Each row below holds a small network's activations on one input, seen along a few directions.
Each table varies a few parts of the input and shows all the possible inputs, shuffled.
Descriptions start from the smaller parts, as in this example, which fits no table here: one of 5 places around a ring, together with either a single point or one of 11 places along a line or (one of 3 separate values, together with one of 6 places along a line).
Shared parts are said once, and a part with two or three values counts as separate values.
In the rows, 128 means zero.

A family of inputs:
r1: [129  80 128 140  77  91 180  96 131 106 172 161 127 129  95  93 178]
r2: [139 151  87 134 132 135 170  33 147 117 143 131 142 121  53 131 148]
r3: [148 158 183  67 139 103 118 162  17 142 125  93 113 150 153 123 114]
r4: [131  95 108  98 117 161 103 154 134 143 111 141 144 137 159 143  40]
r5: [105  94 110 131 110 130  92 127 151 129  87 155 102  76 100 137  81]
r6: [ 91 116 105 112 115 167 100 181 124 123 131 136 152 147 138 157  39]
r7: [156 111 123 106  96 168  88 161 130 132 117 147 149 110 166 166  59]
r8: [113 153 149  58 112  61  99 128  49 104 109  99  76 105 116 103 158]
r9: [106 179 118  52 125  72 130 135  66 125 120 135  52  89 124 132 173]
r10: [150 181 211  74 131  77 115 168  75 151 121  88 158 157 123 147  94]
r11: [110 176 170  74 102  44  95 127 103 124 101  77 118 103  94 100 135]
r12: [136 102 127 105 119 153  98 138 137 144 116 148 139 126 171 154  43]
r13: [159 137 100 163 180 171 129  94 225 147 110  91 117 126  73 107 184]
r14: [146 130 130 104 119 149 175  81 114 118 187 164 188 170 128 113 134]
r15: [113 197  78  72 122  52 135 156  96 166 124 118 106  88 107 143 171]
r16: [146  97 141 135 110 116 177 131  97 126 199 177 159 183 148 103 139]
r17: [125 103 137 116 125 162 119 163 149 124 151 131 135  78 171 165  40]
r18: [108 202 126  83  93  33 112 141 115 160 110  91 132 103  93 127 152]
r19: [138 215 161  86 130  72 131 175  85 188 129  97 172 151 117 169 105]
r20: [144 103 153 198 140 120 155 142 101 101 155 141 120 175 201  98 134]
r21: [164 164 130 161 197 207 129 117 196 152 134 119 158 159 125 110 148]
r22: [151 103 124 116 117 163 104 155 131 130 136 137 140  89 178 156  54]
r23: [141 126 154 174 198 206 103 131 198 154 125 117 149 172 157 119 180]
r24: [130 107 103 132  73 140  72 151 134 115  93 153 115  59 104 137 102]
r25: [119 114 123 112  92 110 176  52 143  95 161 148 149 135  75 113 167]
r26: [132  95 123 165 178 156 125 120 218 135  84 117 113 129 111 110 209]
r27: [144 102 146 175 110 121 171 139 103 130 190 156 112 194 177  82 127]
r28: [ 92  76  83 128 117 120  83 124 129 131  95 139 121  90  94 117  86]
r29: [100  80 130 200 141 113 147 117 131  60  70 114 116 137 158 118 199]
r30: [103  69 125 173 171 154 139 123 183 100  68  94 117 129 142 119 220]
r31: [123 101 161 197 151 153 152 142 114  96 113 108 139 170 210 116 157]
r32: [117  87 124 200 119  84 150 112 141  77 124 130  81 149 147 110 170]
r33: [135 199 113  78 151  93 142 177  64 194 147 124 135 135 144 166 127]
r34: [163 156  98 159 140 144 156  59 187 127 132 109 126 125  58 123 153]
r35: [ 93  94 126 141 109 133  86 144 155 106 139 134 107  34 108 149  83]
r36: [112 101 116 142  85 140  74 132 153 120 108 150  95  61 111 156  92]
r37: [159 161 109 127 141 186 176  62 111 140 176 143 181 153 107 127 120]
r38: [ 68  95  87 131 100 131  70 143 132 118 111 132 120  96  88 137  79]
r39: [168 189 107 144 166 197 138  67 157 136 166 121 169 180  95 134 117]
r40: [128 187 147  58 161 108 145 163  45 154 133 143  96 147 152 169 129]
r41: [134  83 140 173  78  87 188 113 142 110 143 149  84 148 117  68 162]
r42: [105 107 164 182 187 192 129 141 162 127 111 116 152 162 188 129 178]
Question: What do these inputs look like to the network?
Answer: one of 2 separate values, together with either one of 5 places around a ring or one of 6 places along a line or one of 10 places around a ring
Question: Changing only the choice among 2 separate values turns r25 into r14. The same change can be made to r18. Which row results?
Answer: r19
Question: Changing only the choice among 2 separate values turns r10 into r11. The same change can be made to r17. Which row results?
Answer: r35
Question: A walk changes only the place on the ring of 10. It starts at r26 and steps to r13. List the rest of the walk in order.
Answer: r34, r2, r25, r1, r41, r32, r29, r30
Question: A walk changes only the place on the line of 6. It starts at r35 and steps to r36. List the rest of the walk in order.
Answer: r24, r5, r28, r38
Question: A walk changes only the place on the line of 6. It starts at r17 and steps to r22. List the rest of the walk in order.
Answer: r7, r12, r4, r6

A family of inputs:
r43: [123 121 107 148 130 140 136 107 180 123 124 125 125 118  98 125 168]
r44: [150 128 133 152 152 168 155 120 157 126 155 130 171 167 155 130 135]
r45: [120 119 110  95  88 115  70 181 105 148 112 141 119  56 148 167  32]
r46: [117 111 132 171 150 123 129 125 149 104  98 117 105 120 138 113 176]
r47: [150 130 156 158 160 166 138 121 154 131 139 114 167 171 155 131 133]
r48: [132  95 136 170 133 138 145 127 143 108 140 128 126 161 173 113 147]
r49: [ 99 128 117  84 123 133  60 195 104 142  95 133 121  56 151 159  43]
r50: [148 134 113 152 132 159 140  84 161 126 148 133 149 143  94 119 129]
r51: [145 145  98 154 152 156 138 103 170 146 138 132 143 140 109 132 138]
r52: [129  85 136 159 131 147 153 111 130 104 149 143 115 162 164 112 143]
r53: [121 110 107 137 129 144 140  87 170 113 134 131 118 116  93 123 157]
r54: [143 133 104 143 148 171 141  91 162 130 147 141 136 144 102 133 135]
r55: [133 151 110 150 169 165 127 102 159 140 111 110 139 136 119 132 149]
r56: [154 115 145 159 137 161 159 101 138 129 166 140 163 161 133 116 121]
r57: [129 217 137  33  95  33 131 164  32 164 141 111 115 118 112 152 121]
r58: [149 147 124 147 161 159 120 102 175 145 123 114 138 150 114 124 134]
r59: [140 119 131 148 148 166 161  99 136 122 165 140 162 163 146 134 128]
r60: [135  81 146 165 117 142 152 109 133 101 149 131 121 164 153  98 133]
r61: [148 135 147 158 177 174 144 127 141 142 130 125 152 156 157 134 144]
r62: [108 103 133 175 124 115 132 123 153 104 100 121 115 135 129 110 170]
r63: [127 111 113 148 115 127 140  79 168 118 135 127 129 108  85 107 149]
r64: [119 103 143 172 152 152 139 139 129 118 114 132 121 153 174 115 165]
r65: [130  95 155 169 141 143 131 132 142 115 125 117 120 169 169 111 147]
r66: [122  91 122 165 125 126 149 111 144  99 129 149  97 129 121 114 162]
r67: [121  90 129 176 103 119 148 108 144  86 128 135 113 132 111 104 156]
r68: [110  99 102  75  82 122  68 173  93 121 112 159 132  56 142 166  27]
r69: [112  99 125  79 101 125  48 197 100 148  91 134 130  72 140 157  37]
r70: [120 119 130 147 138 145 123 111 180 131 109 116 118 129  97 121 166]
r71: [114 225 151  30 132  53 120 180  27 169 130 101 109 117 114 137 131]
r72: [122  89 113  75  81 118  68 171  97 131 115 153 128  62 130 142  19]
r73: [121 220 160  33 115  41 116 173  32 171 133  96 111 129 104 138 117]
r74: [128 205 140  33  75  32 144 140  23 155 140 122 124 116 101 138 103]
r75: [116 128 119 138 153 152 126 111 174 126 100 112 116 114 107 118 177]
r76: [117  94 119 167 121 121 146 126 158 100 116 129 108 136 130 111 167]
r77: [128 205 137  15  90  32 145 150  19 143 139 135 125 119 112 144 122]
Question: Changing only one part turns r72 into r69. The same change can be made to r50. Which row results?
Answer: r58
Question: What do these inputs look like to the network?
Answer: one of 5 places along a line, together with either one of 2 separate values or one of 5 places around a ring
Question: Change only the choice among 2 separate values in r45. List by row number the other rows that result.
Answer: r57
Question: Which other rows agree with r75 in the place on the line of 5? List them by row number.
Answer: r46, r49, r55, r61, r64, r71
Question: Change only the place on the line of 5 in r65. List by row number the other rows that result.
Answer: r48, r52, r60, r64

A family of inputs:
r78: [137 158 144  60 166 126 111 139 122 165 136 113 150  95 152 172 100]
r79: [ 92  88  94 106 104 103  97 156 131 121  96 145 119  87 135 155  99]
r80: [133  59 120 231 151 226 124  64 215  75 101 130 141 152 118  99 159]
r81: [118 158 137 112 145 108 176 124  71 125 154 124 116 187 149  99 169]
r82: [113 133 130 105 118 127  87 174  94 138 101 116 149 134 149 144  59]
r83: [113 141 148 148 134  88 179 117 114 113 140 112  94 129 117  99 207]
r84: [133 161 137 165 115  87 140 120 126 117 115 111 106 136 106 107 183]
r85: [132 126 151 137  96 144 107 174  70 126 146 139 111  95 160 130  53]
r86: [155 157 136 104 145  98 167 114  94 135 144 135 136 164 155 150 160]
r87: [109  94 128 143  69 121  95 166 120 109 125 142 100  73 132 106  90]
r88: [129 128 141  91 135 107  77 137 157 153  86  98 127 107  85 137 126]
r89: [151  78 124 217 166 231 129 109 203 121 136 154 150 190 160 112 150]
r90: [146 175 107  79 124 132 143 110 111 153 160 143 160 136 105 139 107]
r91: [129 137  95  94 124  94 160  87 162 142 152 130 133 106  69 143 129]
Question: Changing only one part turns r79 into r82. The same change can be made to r88. Which row results?
Answer: r78
Question: What do these inputs look like to the network?
Answer: one of 2 separate values, together with either a single point or one of 6 places along a line
Question: Change only the choice among 2 separate values in r87. List by row number the other rows that result.
Answer: r85

A family of inputs:
r92: [116  51 120 217 136 181 110 113 212  88  93 133  99 119 143 102 158]
r93: [128 172 122  73 102  80 132 116 114 146 148 124 136 104  75 118 119]
r94: [141  94  97 201 159 207 116  91 232 115 109 127 140 120 113 130 131]
r95: [158 131 129 171 149 166 188  71 173 115 173 148 156 190 114 108 197]
r96: [120  80 116 200 162 204 101 109 216 110  92 121 126 126 135 110 152]
r97: [110 134 105  99  92  72 122 138  78 120 119 141 106  99 118 135 123]
r98: [116 107 124 111  98 108 123 140  79 107 130 147 122 100 146 136  91]
r99: [119 102 139 111 115 111 109 160  84 123 117 135  97 103 160 143 104]
r100: [114 135 142  91 144 128 106 169  97 142 111 122 129 114 156 154 102]
r101: [128  95 157 132 108 112 105 173  95 124 128 131 119 136 184 125  90]
r102: [129 126 160 110 140 133 102 182 106 147 119 117 151 147 170 141  83]
r103: [113 157 131  89  77  50 140 124  91 120 122 117 122 104  84 122 127]
r104: [104 136 123  97 106  68 111 164  95 136 115 128  84  92 137 137 138]
r105: [109 162 121  78 138  93 105 167  96 151  99 113 114 108 123 150 133]
r106: [167 156 134 177 180 172 178  80 164 130 159 120 160 197 129 119 196]
r107: [109  47 100 207 124 170 135  89 212  85 113 142 118 119 116 112 140]
r108: [134  68  95 191 130 210 119  81 228 107 125 151 142 119 100 116 140]
r109: [145 116 135 107 104 149 126 145 118 142 158 144 159 134 140 136  63]
r110: [131 125 119  89 115 141 126 133 110 135 153 151 139  96 129 142  82]
r111: [127 108 143 191 141 137 194  78 142 100 156 146 129 191 132  94 202]
r112: [121 184 147  72 130  69 114 146  99 146 102  91 129 112  94 129 144]
r113: [145 137 152 173 190 152 182  96 149 129 134 111 144 207 158 101 216]
r114: [144 149 142 113 137 150 109 159 118 158 147 125 162 136 151 149  58]
r115: [133 207 125  72 134  91 113 119 107 159 131 100 133 110  82 135 119]
r116: [121 152 146  90  98  52 117 135  88 129 111 104  94 107 100 119 147]
r117: [128 189 101  79 135 118 109 138 102 162 122 119 118 109 105 159 105]
r118: [123 155 100  79 109 101 125 134 109 150 142 143 124  99 100 137 112]
r119: [133  94 141 131  94 116 121 154  84 114 135 142 139 137 150 128  70]
r120: [135 159 120  91 140 156 110 136 101 151 133 128 136 112 138 164  74]
r121: [140 110 154 200 151 139 191 100 143  98 144 121 113 196 158  88 219]
Question: What do these inputs look like to the network?
Answer: one of 5 places around a ring, together with either one of 2 separate values or one of 4 places along a line
Question: Changing only the place on the ring of 5 turns r92 into r94. The same change can be made to r121. Which row results?
Answer: r106
Question: Change only the place on the ring of 5 in r120. List by row number the other rows that result.
Answer: r98, r99, r100, r110

A family of inputs:
r122: [173 151 159 145 159 154 164  97 137 132 152 124 159 183 148 120 173]
r123: [138 131 129 158 120 109 176  96 156 125 163 132 126 164  96  93 176]
r124: [122 199 134  63 113  78  93 151  82 161 119  93 126  97  85 137  70]
r125: [129 130 142 146 140 120 157  74 150 101 120 109 121 140  96  95 211]
r126: [120  80 116 153 119 169 111 137 152 113 118 146 158 127 149 140  86]
r127: [131  76 115 162 106 155 101 124 168 111 122 140 105 104 125 117  97]
r128: [131 111 112 161 155 188  98 155 145 136 113 134 136 139 173 155  78]
r129: [132 153 129  47 100  92 129 132  36 133 149 149 108  98 129 143  92]
r130: [130 146 128 136 162 137 173 116 147 142 150 133 151 162 131 128 189]
r131: [ 87  87 109 175 133 150  98 132 160  99  90 116  99  80 128 131 110]
r132: [115 145 136  61 101  55 108 194  74 155 113 131 120 115 148 147 125]
Question: What do these inputs look like to the network?
Answer: either one of 3 separate values or (one of 2 separate values, together with one of 4 places along a line)
Question: Change only the place on the line of 4 in r122. List by row number the other rows that result.
Answer: r123, r125, r130

A family of inputs:
r133: [120 111 128 112 115 138  89 166 125 141 119 131 126 102 139 138  76]
r134: [136  59 147 232 141 188 154  97 181  80 128 138 127 171 160  90 182]
r135: [147 133 126 119 125 136 109 144 115 145 144 130 115 125 146 140  62]
r136: [136 157 142 115 125 101 147 146 117 149 142 130 153 145 130 134 152]
r137: [102 109 118 113 117 117  96 165 124 131 103 130 118  84 141 150 101]
r138: [122 140 132 100 123  74 137 121 120 129 126 108 104 125 110 116 148]
r139: [143 107 102 200 167 214 142  71 224 116 127 138 140 138 104 118 183]
r140: [103 127 117 117 113 124 108 132 104 116 110 131 104  83 108 129 121]
r141: [125 148 130 101 142 124 157 132  98 139 144 135 171 164 145 144 127]
r142: [103 123 106 112  97  81 139 112 112 109 123 130 122 115  97 124 119]
r143: [156 144 144  98 145 145 133 110 102 132 148 123 144 136 150 144  91]
r144: [145 177 144 118 124  94 125 139 114 149 121 111 112 147 106 110 173]
Question: What do these inputs look like to the network?
Answer: either one of 2 separate values or one of 10 places around a ring
Question: A walk changes only the place on the ring of 10. It starts at r144 and steps to r138. List the rest of the walk in order.
Answer: r142, r140, r137, r133, r135, r143, r141, r136
